A small network was shown many inputs. Here are its activations along a few directions, one row for each input.
Each table varies a few parts of the input and shows all the possible inputs, shuffled.
A made-up example of a description, with smaller parts first: ring(5) and (point or line(9) or (values(3) and line(6))).
Shared parts are said once, and a part with two or three values counts as separate values.
In the rows, zero is written as 128.

Other details of the inputs shift rows strongly along three fixed directions, in all tables alike. That doesn't count.

A family of inputs:
R1: [121  71 141 164 143 115 130  98 130 101  65 152]
R2: [134 137  89  84 122 126 119 132 122 136 133 127]
R3: [127 178 102 160 120 130 139 136 141 179 165 133]
R4: [191 111 188 118 202 139 145 201 119  29 111  94]
R5: [129 105 168 132 119 128 131 105  95  91 117 144]
R6: [144 163  92 147 118 107 147 117 143 153 184 134]
R7: [142 145 160 206 101 148 203 108 132 128 160 154]
R8: [110 130 131 131 109 124 127 124 110 153 120 123]
R9: [117 150  79  92 112 117 105 108 122 144 146 143]
R10: [ 93  62 125 127 121 124  94  84 141 101  50 163]
R11: [175 115 206 113 210 148 142 213 132  76  95 100]
R12: [ 94 158  92 100 113 113  94 125 129 160 135 133]
R13: [117 109 186 137 115 155 122 126 122 117  99 133]
R14: [116 123 121 245 133 119 195  95 168 118 124 149]
R15: [111 156  97 108 120 119 121 148 133 160 132 121]
R16: [115 146 100 106 130 131  92 138 130 143 133 103]
R17: [ 78  91 165  94  99 143 100 113 114 118  86 137]
R18: [193 159 135 151 193 128 190 196 140  86 156  90]
R19: [113  61 134 132 128 142  84  76 145 114  54 160]
R20: [122 142 111 102 130 109  88 136 139 151 140 116]
R21: [137 154 161 206 110 138 190 103 132 119 167 162]
R22: [134 140 151 205  99 126 212 109 112 127 159 148]
R23: [122 107 168 134 118 144 125 101 115  74 120 133]
R24: [100 116 178 141 121 140 111 117 121  93 109 122]
R25: [ 93  91 167 110  96 134  85 107  92 119  88 135]
R26: [129 140  84  84 116 122 104 128 119 136 138 136]
R27: [115 165  96 153 125 112 164 135 128 187 161 120]
R28: [159 157 120  95 193 102 110 193 118 125 126  97]
R29: [ 82  85 166 103 103 157  92  99 117 112  91 117]
R30: [110 158  97 112 121 116 112 150 130 154 138 127]
R31: [119 146  78 103 113 125 141 118 129 158 154 136]
R32: [137  87 174 128 103 138 133 112 121  93 118 134]
R33: [182 132 111  71 203 134 126 188 132  95 131  80]
R34: [137 125 127 134 126 126 164 120 110 133 142 131]
R35: [137 138  82 101 116 118 112 115 104 152 145 130]
R36: [101 124 140 102 109 143  71 101 121 143 109 138]
R37: [192 133 115  85 193 116 140 193 142 113 147  93]
R38: [113 137  97 105 104 115  86 124 136 169 143 121]
R39: [139 136 156 204  95 123 192 114 136 117 173 150]
R40: [139 102  68 124 154 100  98 116 169 147 102 132]
R41: [127 133 109  99 122 118  99 142 139 160 133 108]
R42: [115 176  90 159 117 126 152 133 145 170 164 106]
R43: [115 111 180 157 116 130 153 134 138 124 130 126]
R44: [136 115 127 102 120 153 121 106 123 138 129 137]
R45: [151 138  96  94 129 140 100 124 123 144 141 132]
Description of these inputs: values(5) and (point or (values(2) and line(4))).
Changing only the values(5) part turns R11 into R29. The same change can be made to R36. Which row results?
> R24
Changing only the values(5) part turns R39 into R35. The same change can be made to R40. Which row results?
> R1
Change only the values(2) part in R45. List by row number the other rows that result.
> R3
Change only the values(5) part in R33. List by row number the other rows that result.
> R31, R34, R37, R44
